A small network was shown many inputs. Here are its activations along a few directions, one row for each input.
Each table varies a few parts of the input and shows all the possible inputs, shuffled.
Descriptions start from the smaller parts, as in this example, which fits no table here: one of 8 places around a ring, together with either a single point or one of 11 places around a ring or (one of 3 separate values, together with one of 6 places along a line).
Shared parts are said once, and a part with two or three values counts as separate values.
In the rows, 128 means zero.

Other details of the inputs shift rows strongly along two fixed directions, in all tables alike. That doesn't count.

Table:
R1: [139 122 119 147 127 145  91 107 131  72 126 128 133 125 110]
R2: [ 92 155 137 102 142 132 169 139 115 133 108 149 131 151 119]
R3: [105 165 121  94 110 106 178 154 123 131 119 136 132 132 124]
R4: [151 114 100 155 125 150 118 124 136  43 119 120 134 109 124]
R5: [146  86 144 135 123 122  90 111 119 214 157 116 111 137 182]
R6: [144 123 107 147 117 137 116 123 129  62 115 110 137 122 123]
R7: [139 125 105 151 123 134 107 110 146  67 127 130 129 111  94]
R8: [135  96 126 120 149 132 101 125 121 175 151 124 114 126 150]
R9: [ 99 156 151 100 124 118 165 145 130 138 102 133 147 142 112]
R10: [ 90 157 131 106 131 107 171 150 132 139 109 138 135 134 111]
R11: [131  99 132 118 139 123  94 124 119 181 150 114 123 133 150]
R12: [ 93 153 136 100 125 117 163 148 126 136 106 139 144 151 110]
R13: [111 164 126  89 111 112 169 154 120 132 107 131 140 144 124]
R14: [140  94 129 117 145 125 105 130 136 178 147 121 123 118 142]
R15: [149 120 121 141 121 136  95 115 143  80 123 122 137 115 105]
R16: [134 131 110 157 137 132  98 118 131  72 122 129 123 104 109]
R17: [ 97 158 141 101 123 116 176 135 131 138 112 137 137 137 108]
R18: [150 103 110 105 124 125 114 137 128 162 157 124 121 120 155]
R19: [158 115 111 148 133 146  96 110 148  65 122 129 127 106 103]
R20: [ 98 156 152 104 140 134 171 138 119 137 101 144 136 139 120]
R21: [129  97 115 128 126 117 131 117 118 172 159 104 125 129 166]
R22: [ 94 159 140 106 131 110 171 149 132 140 106 136 138 129 110]
R23: [154 128 105 134 111 130 104 128 132  75 123 115 131 116 118]
R24: [150 116 105 147 133 145 101 112 147  65 123 135 129 114 100]
R25: [ 95 155 136 100 128 112 162 153 128 138 101 135 143 145 112]
R26: [148 116  98 158 129 150 121 121 132  46 116 120 136 114 129]
R27: [149  96 113 108 124 127 116 135 127 162 160 120 120 121 156]
R28: [103 148 127  95 123 127 185 157 120 124 113 136 134 142 135]
R29: [ 93 159 158 104 128 124 162 138 120 134 102 138 145 145 122]
R30: [140 129 124 159 133 138 100 106 133  75 123 128 129 100 109]
R31: [149 133  98 146 110 126 113 126 137  58 130 121 125 100 113]
R32: [103 155 130  96 114 118 174 152 115 127 106 123 137 151 129]
R33: [145 128 120 157 130 142  99  98 133  67 127 129 126 104 106]
R34: [ 95 158 155 100 125 127 164 133 118 132 106 139 143 151 120]
R35: [139  90 136 121 149 133  97 122 122 188 153 120 117 120 153]
R36: [134 130 108 158 135 138  99 108 130  66 127 132 124 111 105]
R37: [113 177 151 132 125 136 177 156 128 145 115 147 130 150 123]
R38: [158  79 144 147 128 114  95 113 115 233 182 116 102 128 177]
R39: [103 167 157 125 115 120 167 143 122 138  98 143 129 154 135]
R40: [150 118 110 153 139 156  92 101 134  59 125 134 123 116 106]
R41: [145 116 104 148 137 140  99 120 145  69 123 136 127 112 104]
R42: [130  96 131 119 136 128  93 116 118 180 158 117 124 140 150]
R43: [164 140 131 179 125 131 109 123 135  97 144 133 118 117 119]
R44: [138  98 134 115 134 117  99 129 133 186 147 111 130 125 142]
R45: [164 123 123 181 124 154  93 123 138  92 130 129 113 113 123]
R46: [140 123 127 147 133 137  89 121 132  86 117 123 133 112 117]
R47: [159 133 130 180 122 131 106 120 131  90 133 133 114 115 120]
R48: [134  98 120 120 126 124 123 122 115 167 146 102 132 142 165]
R49: [ 89 155 130 105 128 112 173 143 130 137 114 142 134 141 108]
R50: [100 156 149  98 137 136 173 131 117 134 105 145 133 146 118]
R51: [157  78 140 145 129 136  92 119 121 225 170 117 103 129 174]
R52: [157  92 146 137 124 122  87 116 128 219 174 111 107 141 178]
R53: [ 89 160 139 107 130 124 173 126 117 135 116 144 133 148 113]
R54: [134  99 120 117 144 123 110 133 136 167 145 126 121 123 139]
R55: [155 118 120 178 123 152  96 114 129  82 110 137 118 110 128]
R56: [ 96 159 146 106 128 113 174 140 133 140 109 135 139 131 109]
R57: [142 120 114 142 122 136  98 117 142  79 124 127 138 123 101]
R58: [132  96 117 125 121 118 130 121 122 169 163 102 123 125 160]
R59: [102 152 146  99 137 125 173 145 133 138 102 141 138 138 113]
R60: [151  79 139 145 128 115  95 107 111 228 171 120 106 126 180]
R61: [113 181 156 126 119 120 169 146 131 139 113 142 133 158 131]
R62: [137  98 113 120 119 115 121 126 123 168 166 105 114 121 156]
R63: [ 90 162 147 111 136 116 168 142 118 138 106 140 135 132 117]
Description of these inputs: one of 3 separate values, together with either one of 4 places along a line or one of 5 places along a line or (one of 2 separate values, together with one of 6 places around a ring).
Changing only the choice among 3 separate values turns R5 into R60. The same change can be made to R39. Which row results?
Answer: R38
Changing only the choice among 3 separate values turns R25 into R10. The same change can be made to R48. Which row results?
Answer: R21
Start at R37 and move only the place on the line of 4, one step at a time. The first step leads to R45. Which rows follow, in order?
Answer: R51, R55
Which other rows does R44 become when the choice among 3 separate values takes its other values? List them by row number.
Answer: R14, R22
Which other rows does R40 become when the choice among 2 separate values takes its other values? List them by row number.
Answer: R24

Table:
R64: [166  85 133 159 136 140  70 102 134 163 166 116 110 116 151]
R65: [134 163 128 170 126 148 119 123 136  33  94 148 128 117  93]
R66: [ 99 149 128  75 123 104 189 162 125 166 126 133 134 134 130]
R67: [142 163 125 172 117 141 125 124 135  32  94 144 130 119  96]
R68: [128 138  91 141 125 145 137 128 133  18 102 129 140 113  97]
R69: [140  90 116 114 131 116  85 115 139 167 159 111 127 118 133]
R70: [137 160 129 171 123 147 122 122 139  34  92 148 128 117  92]
R71: [168  89 124 161 120 128  74 113 125 168 170 107 108 118 165]
R72: [ 89 150 130  78 126 106 190 152 124 176 128 132 136 140 122]
R73: [162  84 133 158 144 141  67 102 132 159 155 124 110 113 141]
R74: [140  89 117  99 129 132 100 122 125 156 145 103 133 132 149]
R75: [159  87 132 158 147 142  64 104 129 157 156 124 110 113 141]
R76: [ 90 142 121  72 128 117 199 160 116 160 117 133 137 154 146]
R77: [131 157 131 170 139 150 119 121 138  36  88 149 133 112  88]
R78: [ 78 147 139  69 127 116 185 143 112 159 107 131 148 155 132]
R79: [171  85 125 162 118 127  77 111 127 169 167 107 108 117 165]
R80: [ 83 153 136  80 132 102 181 144 125 168 122 133 137 144 117]
R81: [122 139 150 126 126 123 149 132 121 170 133 133 126 145 144]
R82: [ 91 150 142  71 124 106 171 159 130 165 114 130 148 152 117]
R83: [ 75 143 138  73 132 114 193 142 108 162 117 131 142 153 134]
R84: [141 163 122 177 112 137 130 131 136  29  94 134 132 115 107]
R85: [169  90 128 158 129 133  70 105 126 167 171 115 109 120 157]
Describe the family of inputs behind these rows.
Answer: either (one of 2 separate values, together with one of 5 places along a line) or (one of 3 separate values, together with one of 4 places along a line)
Which other rows does R66 become when the choice among 2 separate values takes its other values? List them by row number.
Answer: R76
Which other rows does R64 become when the place on the line of 4 takes its other values? List them by row number.
Answer: R77, R81, R84
Which other rows does R71 become when the choice among 3 separate values takes its other values? List them by row number.
Answer: R79, R84

Table:
R86: [189 129 124 216 114 154  63 109 137  53 126 124 119 108 133]
R87: [192 129 120 206  93 145  65 110 135  57 126 117 124 117 141]
R88: [ 59 191 140  71 135 127 209 160 127  77  61 157 159 160  79]
R89: [164 127 137 210 144 154  68  92 141  78 128 148 107  98 108]
R90: [119 118 178 136 144 122 118 103 115 241 163 139 109 148 146]
R91: [178 122 128 219 139 159  71 113 137  70 120 145 106  94 125]
R92: [113  75 120  83 133 120 144 122 103 206 160  98 128 142 185]
R93: [130  90 111  79 126 115 148 139 120 214 179 111 116 132 166]
R94: [126 101 109  87 116  82 140 144 128 220 182 102 117 122 157]
R95: [106  80 137  69 145 123 110 120 110 216 147 106 135 149 159]
R96: [ 66 205 139  79 117  96 205 172 143  86  67 145 160 136  65]
R97: [ 71 197 141  67 130 121 209 165 135  78  65 157 158 149  72]
R98: [151  99  80 143 128 145 113 116 133  67 141 115 127 108 128]
Describe the family of inputs behind these rows.
Answer: either one of 5 places along a line or (one of 2 separate values, together with one of 4 places along a line)
Which other rows does R96 become when the choice among 2 separate values takes its other values? List them by row number.
Answer: R94
